A small network was trained on invented records. Each row is its activation on one of them, seen along a few directions.
Records have a field called DUP. Each example row is followed by its value.
Other fields move the rows too, some of them a lot.
In the rows, zero is written as 500.
Strong random noise was added to every row along 2 fixed directions; ignore it. To show where, here is one row again and again, with new noise each time:
[271 672 520 494 601 512 523 469 546 587 585 516 418 633 647 539 444 534
 540 420 650 369]
[508 608 372 557 616 590 534 508 470 464 597 494 485 333 451 624 606 650
 484 621 709 514]
[466 647 455 544 572 420 523 485 618 559 604 569 402 624 596 576 536 511
 596 425 567 397]
[784 600 335 627 535 310 524 514 700 496 634 638 396 547 486 646 696 505
 661 475 467 465]

[307 659 382 450 547 605 367 346 343 406 551 779 452 543 544 494 543 263
 518 351 437 420] : pelo
[340 482 600 489 468 515 493 472 417 551 478 457 510 546 502 477 383 527
 474 449 498 447] : dafil
[739 619 379 623 504 436 464 552 628 517 599 536 436 492 395 555 688 594
 526 552 570 509] : bip
[503 522 401 544 576 610 561 483 448 413 560 507 492 463 417 536 556 553
 458 579 570 508] : bev
[347 526 431 483 574 624 504 507 398 422 483 416 550 297 478 493 521 661
 349 622 687 503] : sofuz
[447 465 559 527 459 570 497 470 523 591 463 422 550 486 509 466 425 635
 458 560 483 534] : bip
[398 700 483 491 490 416 506 406 502 526 638 735 422 680 626 515 520 445
 580 355 516 385] : mel
[642 396 476 568 412 472 441 519 586 488 489 543 525 530 510 524 575 441
 459 497 357 596] : relo
[705 706 331 594 495 211 506 497 711 510 674 703 370 720 536 564 586 482
 664 433 453 400] : vuz
[323 478 509 414 530 518 383 436 359 421 471 634 539 607 546 477 450 243
 531 378 420 484] : nebe
[274 424 611 382 492 487 422 407 499 577 434 562 504 650 638 437 427 384
 437 377 445 496] : tasa
[722 293 427 551 505 467 460 501 457 467 495 498 502 347 400 515 593 430
 554 522 349 655] : nebe
[426 528 489 513 517 491 411 463 513 379 500 560 491 429 509 539 539 492
 482 441 519 627] : tasa
[452 357 602 547 430 549 413 533 437 516 380 402 553 500 490 472 429 420
 431 483 437 555] : tados
[503 380 536 475 472 500 514 575 435 536 435 447 532 422 449 477 502 513
 424 541 522 527] : duto
[363 645 490 445 487 515 501 490 536 460 545 537 430 534 578 522 481 560
 447 508 641 492] : debo
[365 491 562 503 509 505 400 422 370 520 458 608 555 557 590 468 395 375
 494 473 553 497] : vori
[568 476 443 566 463 418 464 438 532 556 513 550 526 501 502 546 568 478
 540 532 417 536] : parod
[545 551 410 581 436 603 526 455 440 484 494 555 492 348 462 529 571 504
 343 608 512 559] : rolo
[408 588 528 433 466 444 499 422 571 568 504 555 479 659 581 443 429 469
 618 413 497 409] : vuz
[503 506 462 496 507 477 464 468 520 477 559 583 522 540 489 514 452 467
 504 425 511 400] : sofuz
[712 454 519 525 435 353 459 489 722 461 528 608 396 573 563 574 591 454
 641 425 373 519] : debo
[794 311 496 645 424 376 430 485 576 499 449 488 549 429 387 501 588 423
 558 536 355 586] : tados
[295 271 599 398 457 566 326 451 401 417 350 630 591 529 596 416 443 243
 488 391 291 478] : dopin
[316 312 717 466 513 528 494 474 496 582 361 431 493 652 621 374 423 506
 432 439 425 468] : ritif
[676 351 630 493 489 468 528 569 580 529 494 482 532 551 484 431 465 517
 460 498 358 571] : kod
[276 530 619 484 442 562 492 514 438 673 418 402 469 620 549 455 347 568
 455 453 599 493] : parod
[673 380 441 594 428 526 483 549 571 477 534 541 479 448 421 578 570 511
 524 567 350 592] : bip
[495 455 461 428 524 609 394 399 415 466 544 623 512 471 471 508 522 499
 471 501 428 537] : muk
[491 553 535 487 434 410 408 441 565 604 552 648 377 796 604 489 443 425
 570 274 412 370] : muk
[700 502 520 533 416 375 484 574 678 569 535 495 405 557 513 465 575 588
 582 439 492 526] : debo
[600 510 544 530 412 297 529 542 633 577 482 574 423 649 536 501 470 426
 589 313 345 426] : duto
[770 458 344 605 471 404 490 617 533 382 545 553 494 349 373 567 688 524
 515 666 398 578] : koru
[436 369 631 436 473 444 454 450 544 561 432 500 492 626 499 422 509 424
 456 423 420 459] : ritif
[358 735 408 484 577 555 485 509 388 473 620 594 446 397 507 578 527 559
 418 507 764 446] : musum
[369 296 611 477 519 712 468 493 349 499 415 392 613 319 434 402 444 599
 332 598 452 621] : ritif
[442 430 582 531 466 484 478 445 543 532 495 468 538 479 538 415 453 392
 498 469 518 505] : dit
[377 384 747 470 528 610 463 509 458 527 406 436 604 523 567 359 353 555
 422 477 486 470] : kod
[381 404 478 458 572 628 465 439 394 433 515 437 527 349 522 465 446 545
 438 586 620 467] : sofuz
[514 623 421 544 531 506 510 420 417 365 671 649 532 469 474 577 654 518
 483 488 592 538] : gupuz
[389 499 557 486 505 477 385 427 568 456 545 657 505 584 578 464 494 177
 549 357 399 440] : dit
[404 606 425 492 568 552 490 488 388 434 517 468 471 337 519 479 508 567
 442 539 615 490] : duto
[343 325 603 428 486 552 425 473 442 546 429 499 550 521 611 388 381 394
 463 401 362 512] : dopin
[415 571 479 489 560 607 476 527 449 562 540 446 531 440 483 526 511 601
 472 533 677 482] : vuz
[504 334 646 423 449 558 486 481 474 555 358 461 509 456 493 391 439 547
 405 486 361 597] : zozab
[698 514 320 612 461 589 450 455 441 429 568 680 487 356 402 533 628 411
 416 592 394 587] : rolo
[356 438 638 500 471 492 448 464 452 560 456 465 519 557 540 458 408 498
 512 411 420 436] : dafil
[785 483 406 548 534 447 498 546 582 506 514 546 438 414 321 584 637 494
 561 547 469 510] : koru
[157 596 561 381 517 593 447 368 351 492 522 498 505 588 626 485 326 407
 450 424 508 418] : dafil
[306 620 431 473 609 515 439 482 339 481 517 520 459 548 534 465 441 468
 428 455 617 497] : nebe
[839 513 458 549 398 227 579 557 709 550 580 586 421 710 518 467 631 403
 698 432 318 446] : koru
[597 268 569 526 548 655 461 572 413 342 449 505 575 326 435 499 523 494
 418 616 423 610] : kod
[409 580 486 473 488 497 418 444 462 478 531 650 499 647 539 544 522 353
 564 455 491 490] : parod
[788 585 376 651 524 384 617 491 652 410 597 613 441 471 470 575 657 435
 556 527 545 556] : dit
[313 515 499 470 492 610 475 470 375 516 561 599 478 393 515 491 578 498
 459 484 534 492] : mel
[648 477 469 529 484 376 397 526 550 549 522 646 466 540 531 530 573 394
 600 404 412 475] : musum
[235 719 431 456 530 582 412 373 369 544 562 669 396 668 667 490 396 320
 451 294 471 388] : pelo
[510 350 589 560 487 488 507 505 528 562 439 370 585 483 465 440 468 485
 485 506 410 647] : tados
[445 704 494 472 471 400 512 412 535 536 633 663 381 651 690 497 618 440
 607 330 513 387] : mel
[479 428 521 444 411 598 440 430 431 461 389 593 450 595 554 491 477 447
 526 438 437 508] : muk
[564 372 622 495 386 431 497 521 550 573 435 569 433 578 522 423 504 457
 457 404 353 475] : zozab
[702 402 371 568 438 427 521 493 530 400 432 672 491 475 474 554 637 385
 546 443 375 504] : dopin
[439 676 517 517 514 480 562 471 550 527 564 500 479 684 564 496 491 510
 499 416 579 375] : bev
[434 659 491 580 485 497 499 408 505 535 576 597 488 660 539 496 491 483
 520 460 570 451] : fege
[467 423 587 566 398 553 455 436 485 547 406 529 511 497 543 389 463 443
 482 487 410 519] : rolo
[468 576 593 543 414 457 504 430 561 594 554 482 432 657 548 464 431 521
 532 428 546 470] : fege
[297 459 654 428 481 631 438 427 442 480 414 388 572 526 557 417 376 493
 475 491 512 472] : bev
[762 398 418 560 525 458 467 532 519 503 467 599 507 419 496 572 613 465
 566 519 405 596] : musum
[242 538 590 478 564 682 440 403 429 531 538 492 569 496 597 441 390 548
 377 488 591 486] : relo

Here are new rows. What is DUP for each?
[349 536 692 516 455 422 590 509 663 666 483 376 399 776 577 459 341 516
 537 309 519 392] : bev
[636 546 407 545 528 447 465 504 491 445 546 645 536 404 502 583 661 494
 559 489 519 520] : musum
[681 362 538 486 477 626 529 547 457 404 428 395 591 229 367 529 534 600
 344 681 505 673] : kod
[572 545 543 610 423 291 545 498 700 542 511 561 414 644 556 393 429 454
 557 420 400 503] : dit
[677 458 365 526 474 397 436 438 432 425 562 592 490 434 432 540 595 372
 554 486 465 510] : nebe
[301 497 508 447 517 654 447 414 427 430 516 516 557 379 551 440 447 329
 439 500 493 557] : dit
[423 411 385 562 532 652 417 502 318 407 517 529 526 282 411 601 579 478
 436 689 566 609] : parod
[772 451 447 639 512 370 551 540 656 489 553 552 433 501 439 507 588 431
 537 526 483 599] : dit
[593 509 530 549 506 419 565 543 638 513 462 406 482 451 423 409 516 562
 482 555 565 667] : dit
[367 721 418 481 579 435 518 477 550 477 604 562 423 641 598 497 453 531
 478 394 627 362] : sofuz
[295 480 584 476 479 586 542 462 429 533 455 404 573 554 520 425 404 548
 414 550 590 436] : bev
[360 604 452 478 531 560 555 568 443 544 514 407 475 459 494 486 482 693
 396 642 726 520] : vuz
[415 694 542 498 548 395 547 568 575 611 537 474 389 722 595 438 412 557
 505 448 565 397] : koru
[517 558 429 535 488 500 603 486 565 488 521 561 442 510 530 559 554 578
 498 516 597 491] : debo
[679 420 534 605 462 424 567 503 658 494 514 514 440 502 535 403 544 409
 618 467 396 591] : dit
[553 438 522 569 530 580 489 533 402 510 423 396 597 449 416 470 504 531
 406 606 611 613] : tados
[401 446 473 427 496 647 417 506 374 441 501 424 545 403 527 481 450 467
 412 508 609 475] : sofuz
[471 424 530 515 531 602 526 479 380 391 429 426 555 352 389 563 477 593
 458 632 549 641] : dafil
[624 509 457 535 411 269 520 498 710 553 530 609 432 702 541 522 531 378
 589 319 378 371] : sofuz
[851 510 341 572 426 360 452 406 582 431 548 689 427 540 483 642 654 344
 644 543 357 551] : parod
[595 507 421 565 423 559 478 428 484 440 423 630 503 375 416 503 651 435
 432 574 448 540] : rolo
[430 434 579 490 432 564 478 515 506 497 414 458 526 455 467 451 421 405
 429 490 511 571] : dit
[507 519 504 447 478 452 513 489 509 491 485 516 495 495 541 532 474 426
 485 455 437 518] : duto
[576 513 471 552 509 465 484 488 565 486 549 550 524 605 495 466 592 434
 567 441 410 444] : bev
[492 531 452 523 489 584 495 472 518 490 561 532 442 391 491 562 552 555
 508 467 602 465] : debo
[647 483 390 426 506 564 482 458 492 486 535 497 512 360 457 517 609 564
 449 629 589 595] : debo
